These are the activations of a small neural network, seen along a few directions. Each row is one input.
In each table, some parts of the input vary, and every possible input appears once, in random order.
Descriptions start from the smaller parts, as in this example, which fits no table here: one of 6 places along a line, together with either a single point or one of 11 places around a ring or (one of 3 separate values, together with one of 8 places around a ring).
Shared parts are said once, and a part with two or three values counts as separate values.
(in the rows, 128 means zero)

Other details of the inputs vary at random and push rows far along two fixed directions, the same in every table; ignore that.

Table:
R1: [121  56  68 131  73 115 131  57 203 172 125 141]
R2: [172 126 158 104 186 160 146 211  95 120 138 149]
R3: [113  68 150 179 197 149 113  85 103  74 130 126]
R4: [123 137 144  70 114  63 124 179 149 154 121  62]
R5: [160 137 100  73  88  97 180 156 184 203  96 123]
R6: [125 191 116 133 140 180 130 202  76 121 121 141]
R7: [152  85 134 166 151 205 110  90 156  76 171 138]
R8: [149 167 104  88  94  83 150 155 190 216 105 122]
R9: [103 120 178 179 190 171 106  76 159 110 157 130]
R10: [144 135 146  47 104  66 102 175 156 155 141 107]
R11: [ 91  90 106 199 138 186 126 109 112  96 147 168]
R12: [107 136 105  78  91  49 174 158 104 156  98 117]
R13: [214 159 144 133 140 174 147 194 105  91 146 132]
R14: [153 147 164 100 182 173 116 213 102 124 130 132]
R15: [ 86 103 146 197 140 171 159  71 107  97 110 173]
R16: [ 60  75 113 118  74  90 150  35 158 138 120 126]
R17: [173 129 154  82  85  47 144 128  85 144 112  70]
R18: [149 193 179 117 198 144 122 183 118 115 124 123]
R19: [109 188 117  71  98  44 152 110 101 161 103 103]
R20: [161 183 129 143 117 177 174 182  73 115 127 161]
R21: [172 153 133  59  85  80 109 157 162 152 158  95]
R22: [150 173 120 141 174 180 145 212 138 169  78 150]
R23: [132  84 129 213 145 194 155 101 177 142 102 180]
R24: [111  55 144 115  96  78 107  24 136 128 136  76]
R25: [113 213 146 122 171 144 141 165  80 120  93 161]
R26: [ 80 133 121 192 138 185  88  95 131  96 145 170]
R27: [107 176 112  74  76  60 124 157 132 160 111 129]
R28: [128 101 154 170 163 182  62 107 163  80 156 152]
R29: [183 162 172 123 176 141 162 157  64  93 111 118]
R30: [ 87 157 110  75  87  62 144 160 110 159  89 100]
R31: [111  87  72 147  80 101 100  57 209 185 134 140]
R32: [ 94  90 155 175 193 162  83  87 110  78 121 109]
R33: [ 94  85 139 121 112  63  89  31 162 125 148  81]
R34: [121 183  83  86  65  70 113 163 125 145 150 103]
R35: [ 72  72 105 120  60 101 139  49 167 142 134 137]
R36: [105  49 154 142  85  77 135  68 187 127 145  92]
R37: [132 140  68  93  66  71 151 178 107 145 151 101]
R38: [139  58 140 178 163 183 100 121 145  81 157 150]
R39: [178 166 131 123 163 177 102 214 109  97 140 112]
R40: [ 55 113 130 188 173 161 113  75  91  92  94 143]
R41: [ 64 135 138 185 176 148 105  58 103  89 102 160]
R42: [152 117  88  96  98  74 170 188 173 200  91 124]
R43: [ 96  56 147 113 102  90 131  55 195 133 152  87]
R44: [146 224 111 135 144 174 137 167  82 125 161 143]
R45: [124  82 112 131  77  97  74  68 204 123 184  95]
R46: [158 195 128 137 177 166 137 195 149 165  86 168]
R47: [157 193 107 120 137 188 168 168  75 113 152 143]
R48: [118 119 175 181 184 159  82  45 100 105 142 119]
R49: [120  88 162 157 187 172 125  53 114  78 135 124]
R50: [ 50 106 117 133  81  76 120  35 164 150 129 125]
R51: [179 145 170  81 176 183 157 179 106 124 144 147]
R52: [ 79 137 136 186 148 182 114  71 131 119 139 180]
R53: [125 185 100  79  59  81 135 146 130 168 147 113]
R54: [188 139 177 110 159 169 160 193  98 118 137 152]
R55: [156 124 123  62  85  84  98 192 152 140 135  81]
R56: [169 176 174  96 182 169 126 179 112 136 153 147]
R57: [191 117 136  73  62  80 143 171 148 134 142 100]
R58: [ 81  86 120 193 152 174 133 103 114 104 125 182]
R59: [113 161  74  89  62  83 121 180 113 148 143  85]
R60: [ 88  36 135 136 112  68 120  86 185 129 147  89]
R61: [135 155  95  64  52  96 166 146 123 156 138 113]
R62: [174 150 162 126 193 133 135 167  40 111 110 110]
R63: [166 187 113 149 120 175 171 182  67 107 145 148]
R64: [134 146 116  87  49  70 176 154 117 158 110 131]
R65: [163 193 176 119 192 132  97 153  59 110 109 111]
R66: [103 112 164 172 196 149  75  71 121  74 129 127]
R67: [103  80  70 147  83  91  82  75 211 169 119 144]
R68: [134 109 136 181 160 181  60 108 163  72 164 141]
R69: [200 157 155  93 159 188 145 180 114 105 145 138]
R70: [145 185 146 135 156 140 191 145  44 108  84 152]
R71: [101  91 164 185 184 163  71  79  89  93 119 104]
R72: [ 82 110 136 169 167 172 154  40  95  92 108 158]
R73: [147  84 101 210 137 195 140  93 153 132 114 188]
R74: [ 45  74  99 139  66  91  97  84 163 142 121 122]
R75: [181 111  99  77  86  71 127 190 145 128 152  86]
R76: [ 94  58  61 150  80 104  90  91 199 173 111 126]
R77: [111 138 101  79 101  36 172 142  84 146  89 105]
R78: [185 151  86 141 170 168 160 201 108 156  98 174]
Each input here is: one of 6 places around a ring, together with either one of 2 separate values or one of 5 places along a line or one of 6 places along a line.
Changing only the place on the ring of 6 turns R65 into R24. The same change can be made to R67. Which row results?
> R1
List by row number the other rows that have the place on the ring of 6 in common with R53.
> R8, R9, R19, R21, R31, R33, R44, R45, R48, R50, R52, R56
Which other rows does R67 become when the choice among 2 separate values takes its other values? List them by row number.
> R46

Table:
R79: [175 191 132 106 149 155 145 193 109 137 126 142]
R80: [151 187 127 109 149 149 166 191  91 139 110 147]
R81: [ 86  54 106 128  69  78 121  73 183 149 132 116]
R82: [ 80  59 100 129  68  77 125  71 180 146 131 117]
R83: [153 137  99  63  62  47 133 172 151 172 124  93]
R84: [155 187 159 102 167 133 145 185  85 123 114 121]
R85: [165 193 119 113 147 152 143 196  98 135 118 141]
R86: [102 114 137 176 172 163 107  84 115 108 116 149]
R87: [112  95 155 162 174 171 104  98 122  90 145 132]
R88: [157 193 127 106 149 154 146 198 103 135 120 144]
R89: [147 153  98  58  58  54 139 158 154 173 129  98]
R90: [ 94  66  94 134  65  80  96  79 190 145 143 110]
R91: [144 131 108  55  64  50 150 168 152 172 116  96]
R92: [104 113 145 182 160 163 111  90 112  93 130 141]
R93: [128 101 137 178 155 184 118 102 146 111 138 157]
R94: [ 87  58 130 117  90  66  95  66 176 131 144  86]
R95: [110 116 125 180 149 185 125  91 133 115 135 161]
R96: [111 102 121 186 155 176 130  99 126 110 123 159]
R97: [136 149  88  65  57  50 146 159 138 177 117  97]
R98: [181 184 136 107 151 153 147 195 108 137 124 142]
R99: [106 117 115 185 149 183 113 101 131 112 133 159]
R100: [120  96 147 169 173 169 100  96 117  90 142 129]
R101: [119 103 153 165 163 171 110  86 115  85 148 137]
R102: [151 195 124 107 146 154 152 194  97 138 118 145]
R103: [117  97 126 185 156 178 126 102 129 112 124 158]
R104: [105 109 118 187 152 178 128  98 125 113 125 160]
R105: [145 136 107  57  63  49 136 173 156 172 127  96]
R106: [ 98 108 153 171 159 166 113  92 109  87 139 143]
R107: [175 180 135 107 150 151 166 185  97 140 112 145]
R108: [103  57 126 113  84  72  97  59 172 128 154  85]
R109: [123  98 129 184 156 180 113 109 140 109 132 155]
R110: [128 148  97  59  59  52 149 161 143 177 119 100]
R111: [110 109 150 181 170 162 106  92 119  96 129 134]
R112: [160 196 145  99 166 135 147 168  83 136 104 135]
R113: [ 89  70 124 122  69  68 106  54 159 124 147  97]
R114: [171 180 151 102 172 134 135 185  84 121 118 112]
R115: [115  98 137 177 157 182 116 111 145 109 135 158]
R116: [164 198 124 108 144 156 153 184  99 140 121 145]
R117: [163 188 132 105 151 153 143 202 107 135 123 143]
R118: [100  62 130 118  88  68  97  57 177 132 147  85]
R119: [163 190 126 110 147 151 168 182  93 141 114 146]
R120: [114 100 145 171 163 167 104  94 108  84 142 134]
R121: [116 106 129 180 154 180 135  92 132 111 129 162]
R122: [115 112 159 175 169 166 111  85 125  98 135 137]
R123: [ 87  74 125 127  72  67 108  54 166 131 141  98]
R124: [150 191 154 103 157 134 150 183  78 120 115 127]
R125: [103  56 108 127  67  82 117  68 191 147 137 112]
R126: [137 136 125  43  72  38 134 156 124 147 133  75]
R127: [147 193 145  98 169 133 146 177  82 134 101 135]
R128: [152 132 100  61  63  48 146 167 147 172 113  93]
R129: [106 108 145 178 158 164 109  91 105  87 136 140]
Changing only one part turns R100 into R108. The same change can be made to R96. Which row results?
> R121
Describe the family of inputs behind these rows.
> one of 3 separate values, together with either a single point or one of 6 places around a ring or one of 10 places around a ring
Which other rows does R100 become when the place on the ring of 6 takes its other values? List them by row number.
> R92, R111, R114, R120, R129
Which other rows does R88 become when the place on the ring of 10 takes its other values? List them by row number.
> R80, R81, R82, R91, R102, R105, R110, R115, R117
Start at R121 and move only the place on the ring of 10, one step at a time. The first step leads to R119. Which rows follow, in order?
> R95, R116, R89, R79, R98, R93, R125, R107

Table:
R130: [143 128 128 141 139 147 127 137 113 115 133 131]
R131: [148 125 129 138 141 150 132 135 119 117 132 132]
R132: [129 141 123 140 138 156 132 141 138 135 126 152]
R133: [113 128 121 123 114 104 126 102 135 139 117 127]
R134: [119 113 113 129  98 114 127 124 136 128 134 123]
R135: [125 145 122 143 136 150 117 143 124 122 131 139]
R136: [106 119 122 119 108 104 125 110 117 120 138 114]
R137: [127 142 137 140 141 139 144 117 102 115 124 133]
R138: [130 113 117 123 111 120 123 122 160 147 132 127]
R139: [128 107 114 123 104 120 140 121 152 140 131 130]
R140: [129 127 146 133 164 136 119 139 126 122 117 129]
R141: [123 110 137 118 128 104 115 118 148 136 124 112]
R142: [118 112 110 127  97 119 138 123 143 139 130 135]
R143: [124 143 120 141 135 155 129 142 132 132 127 151]
R144: [105 123 120 127 120 104 126 112 138 146 110 122]
R145: [142 136 128 138 146 150 117 137 129 122 132 132]
R146: [114 151 135 133 144 142 118 127 107 114 130 130]
R147: [132 106 141 116 114 107 123 112 135 121 141 108]
R148: [116 114 111 129  98 115 133 125 139 133 132 130]
R149: [132 103 140 117 117 107 130 112 139 128 133 112]
R150: [135 138 124 138 142 156 131 140 140 134 128 147]
R151: [134 130 124 140 133 156 147 139 128 130 126 152]
R152: [121 133 132 141 148 140 146 126 108 128 107 137]
R153: [138 127 151 127 144 144 123 132 110 102 143 122]
R154: [112 114 122 126 112 104 141 106 126 141 114 126]
R155: [113 150 132 133 146 140 116 128 106 113 135 131]
R156: [133 138 150 127 149 145 108 134 119 108 143 122]
R157: [119 140 136 133 139 142 132 125  98 108 129 130]
R158: [127 116 140 116 119 107 109 114 144 127 141 108]
R159: [119 146 132 140 149 140 131 124 115 135 111 142]
R160: [127 114 139 117 122 107 115 114 149 133 133 112]
R161: [147 123 128 137 139 156 143 137 130 129 129 143]
R162: [111 132 125 126 113 103 124 103 133 133 127 117]
R163: [149 124 129 137 141 152 136 136 126 122 131 137]
R164: [126 111 115 127 102 111 122 121 133 126 136 119]
R165: [132 142 124 141 140 148 113 140 122 119 133 135]
R166: [132 114 117 123 113 116 116 121 156 140 134 121]
R167: [138 138 127 141 144 147 112 139 122 120 134 131]
R168: [118 117 122 123 109 104 141 100 126 134 117 127]
R169: [123  96 136 118 126 100 129 120 137 129 120 113]
R170: [139 120 149 132 156 140 135 133 118 118 121 129]
R171: [180 227 110  34  95  73 164 246  99 174 110 107]
Describe the family of inputs behind these rows.
> one of 2 separate values, together with either one of 5 places along a line or one of 6 places along a line or one of 10 places around a ring
Changing only the choice among 2 separate values turns R144 into R152. The same change can be made to R160. Which row results?
> R149
Which other rows does R130 become when the choice among 2 separate values takes its other values? List them by row number.
> R167

Table:
R172: [ 66  60  98 131  53  71 132  45 172 146 129 116]
R173: [120 196 143  47 107  23 145 176  76 153  90  76]
R174: [204 176 184 129 212 196 165 192  55  86 121 140]
R175: [ 74  71  78 138  37  82 109  60 189 145 151 123]
R176: [150 191  97  52  65  63 172 188 110 169 117 114]
R177: [ 96  41 114 118  69  73  68  81 192 121 172  83]
R178: [ 96  90 117 235 166 231  97  81 157  96 142 185]
R179: [ 48  87 105 126  68  47  83  29 128 116 141  81]
R180: [ 82  79 140 221 185 214 131  53 124  94 128 177]
R181: [181 188 152 138 217 202 169 200  77 126  90 175]
R182: [173 218 127 152 177 222 149 214  79 122 124 182]
R183: [105  50 141 117  79  60 106  38 185 134 147  86]
R184: [172 165 105  52  91  63 161 204 136 188  98 103]
R185: [166 185 123  33  95  65 113 207 140 160 137  80]
R186: [182 201 132 151 204 212 152 217  92 126 110 174]
R187: [193 143 135  37  89  55 146 206 109 140 138  69]
R188: [ 92  68 145 219 192 212 129  56 131  98 115 180]
R189: [105  95 168 207 200 213  78  54 153  85 155 158]
Describe the family of inputs behind these rows.
> either one of 2 separate values or one of 6 places around a ring or one of 10 places around a ring
Start at R189 and move only the place on the ring of 6, one step at a time. The first step leads to R185. Which rows follow, in order?
> R177, R187, R174, R183
